A small network was shown many inputs. Here are its activations along a few directions, one row for each input.
Each table varies a few parts of the input and shows all the possible inputs, shuffled.
Descriptions start from the smaller parts, as in this example, which fits no table here: one of 6 places along a line, together with either a single point or one of 9 places along a line or (one of 3 separate values, together with one of 5 places around a ring).
Shared parts are said once, and a part with two or three values counts as separate values.
(in the rows, 128 means zero)

Other details of the inputs shift rows strongly along two fixed directions, in all tables alike. That doesn't count.

A family of inputs:
r1: [120  96  95  84 141 119 118 108 132 120 127 128  87 133 121]
r2: [131 143 219 198 120 114 156 141 149 128 139 136 161 121 150]
r3: [126 118 104  65 135 111 115 124 119 137 144 142  86 134 137]
r4: [109 134 111 116 136 115  83  74 134 127  94 111 134 120 117]
r5: [149  87 207 197 153 126 163 149 130 103 116 138 146 137 156]
r6: [139 169 116 138  99 158 135 162  94 154 162 119 125 115 109]
r7: [131 134 105  93 135 104 115  98 136 148 120  93 105 121 100]
r8: [126 122 100  62 134 112 122 125 140 125 135 138 101 135 139]
r9: [136  95  98  79 142 114 124 110 130 128 112 120  91 140 116]
r10: [131  79 196 108 174  63 154 104 167 110 167 151 113 132 151]
r11: [130 168 115 163 111 169 127 146 122 138 106 106 164 135 124]
r12: [107  86 203 127 151  48 125 107 161 102 133 167 125 139 171]
r13: [115 135 101  98 134 109 108  96 138 139 136 100 101 114 104]
r14: [134 127 107 149 120 179 131 168 114 121  96 132 152 151 137]
r15: [118 146 100  83 136 108 113  99 143 144 150 110 129 114 116]
r16: [139 159  99 158 110 162 138 146 112 139 151 125 137 110  99]
r17: [133 157 113 170 116 170 127 135 106 135  99  99 159 122 123]
r18: [121 142 212 202 111 101 151 139 135 118 151 145 163 123 145]
r19: [130 108 109 161 117 182 120 145  94 108  92 144 147 137 118]
r20: [122 132 111 144 102 174 130 169 110 126 102 150 150 139 144]
r21: [143 122  91 145 117 173 148 160 104 121 141 153 123 128 114]
r22: [125 159 106  76 124 104 111 112 148 144 145 110 116 117 124]
Description of these inputs: one of 2 separate values, together with either one of 5 places along a line or one of 6 places along a line.
The inputs of r21 and r16 match in every part but the choice among 2 separate values. If r1 is changed in the same way as r21 into r16, which row does it become? -> r13

A family of inputs:
r23: [138 109 155 146 138 129 143 137 125 120 132 136 122 131 131]
r24: [135 131 159 141 128 119 142 138 133 127 142 134 130 127 135]
r25: [133 129 160 144 131 122 142 139 133 125 136 130 136 131 139]
r26: [120 118 101  93 132 127 111 123 125 128 118 133 117 134 137]
r27: [124 130 158 154 129 122 134 127 134 122 132 133 145 126 137]
r28: [118 139 104 102 123 118 109 113 130 139 124 117 118 126 123]
r29: [126 132 155 154 128 118 136 125 134 125 142 130 135 120 127]
r30: [128 133 158 154 126 117 136 129 132 128 139 128 132 122 127]
r31: [125 118  98  95 131 125 119 117 126 128 124 124 112 129 121]
r32: [122 117  97 101 133 126 111 117 130 125 112 131 120 135 130]
r33: [130 130 159 159 129 121 133 129 133 125 124 126 141 126 133]
r34: [117 137 102 109 128 122 106 102 130 133 121 116 128 121 120]
r35: [115 136 102 112 128 123 102 105 135 131 110 119 133 126 130]
r36: [133 114 152 141 131 122 144 139 129 118 141 149 127 131 133]
r37: [131 131 161 146 125 117 139 134 132 129 137 134 133 127 133]
r38: [136 183  61 183  61 244 141 201  59 139 117 129 168 125  97]
r39: [129 128 157 158 133 125 135 122 134 123 129 126 139 123 127]
r40: [126 130 161 153 127 121 134 132 133 124 130 130 142 127 137]
r41: [122 121  97  94 128 124 118 120 129 129 128 128 109 130 124]
r42: [116 136 106 100 124 122 107 115 132 136 114 120 128 132 134]
r43: [121 134 106 105 128 124 107 109 132 137 111 113 122 129 123]
r44: [137 110 152 148 138 128 144 134 129 117 132 138 127 132 127]
r45: [125 134 104 100 132 126 111 113 133 135 115 113 120 129 125]
r46: [121 136 105 103 127 120 110 109 128 139 120 113 121 125 121]
r47: [121 121  96  97 130 124 114 118 128 128 128 132 112 130 123]
r48: [138 129 157 145 133 121 144 132 130 128 141 123 129 125 126]
r49: [146 177  56 176  74 245 153 198  63 141 126 118 162 123  90]
r50: [131 131 158 154 129 119 136 126 129 127 135 123 135 121 124]
r51: [114 139 103 104 123 121 104 108 133 133 122 127 130 123 128]
r52: [135 130 153 144 133 119 145 134 137 129 149 128 129 123 127]
r53: [135 114 153 142 133 123 144 139 125 122 145 140 117 128 132]
r54: [133 128 156 143 134 123 144 137 138 126 140 131 139 129 137]
r55: [123 138 101  94 128 122 113 118 136 137 129 125 124 126 128]
r56: [122 121  99  91 126 124 117 122 129 128 124 135 114 132 129]
r57: [125 116  99  97 133 129 116 117 130 127 114 124 113 133 124]
r58: [137 112 151 144 136 124 145 133 126 119 141 138 126 129 124]
r59: [138 126 155 148 138 126 144 131 138 127 136 125 133 126 127]
r60: [120 135 105 106 126 121 106 112 133 137 108 116 126 131 131]
r61: [138 111 154 142 136 125 145 136 122 122 141 136 121 127 129]
r62: [124 134 100 101 133 125 112 115 139 135 117 117 127 129 130]
r63: [124 117  99  98 134 127 111 120 126 129 112 129 115 133 135]
r64: [123 117  98  97 131 126 115 120 131 126 111 127 117 135 131]
r65: [131 128 160 158 131 124 134 126 132 126 126 124 137 125 126]
r66: [135 114 155 138 132 123 143 141 125 121 141 147 122 130 137]
r67: [132 111 155 140 133 125 148 142 130 117 134 141 129 135 138]
r68: [134 132 157 144 130 118 144 136 133 128 145 127 125 125 129]
r69: [124 135 103 101 130 123 110 116 134 135 113 116 124 131 132]
r70: [131 111 153 143 134 125 143 140 129 116 135 145 132 135 137]
The inputs of r26 and r66 match in every part but one. If r40 is changed in the same way as r26 into r66, which row does it become? -> r38
The inputs of r25 and r24 match in every part but one. If r42 is changed in the same way as r25 into r24, which row does it become? -> r37
What is each input in this table made of? -> one of 6 places around a ring, together with either one of 3 separate values or one of 5 places along a line
Which other rows does r62 become when the place on the ring of 6 takes its other values? List them by row number. -> r49, r52, r54, r55, r59

A family of inputs:
r71: [108 147  76 100  91 144 112 145 106 132 127 144 119 130 121]
r72: [146  73 245 189 162  71 154 102 139 114 151 135 113 129 137]
r73: [130  97 136  89 147  73 113  87 150 124 128 115  79 123 115]
r74: [111 118 166 134 125  99 114 117 124 118 131 155 123 126 151]
r75: [ 96 168 169  78 163   9  70  24 205 162 122  72 127 106 141]
r76: [136 155  54 122  89 203 137 182  89 145  94 118 135 152 118]
r77: [123 133  72 111 131 165 115 130 132 125  85 123 154 138 132]
r78: [109 124 126 143 121 129 119 121 138 105 134 153 153 120 139]
r79: [139 145  73  84 130 164 135 157 121 144 124 115 126 138 133]
r80: [167 120 207 231 108 180 174 200  99 117 124 139 162 144 145]
r81: [120 125  66 126 132 163 113 109 115 120 107 118 135 121  94]
r82: [168 117 190 192 136 149 194 163 118 115 181 132 122 115 108]
r83: [110 142  84  65 130 115 113 128 129 142 155 146 117 120 129]
What is each input in this table made of? -> either a single point or (one of 3 separate values, together with one of 4 places along a line)
Which other rows does r71 become when the choice among 3 separate values takes its other values? List them by row number. -> r73, r76
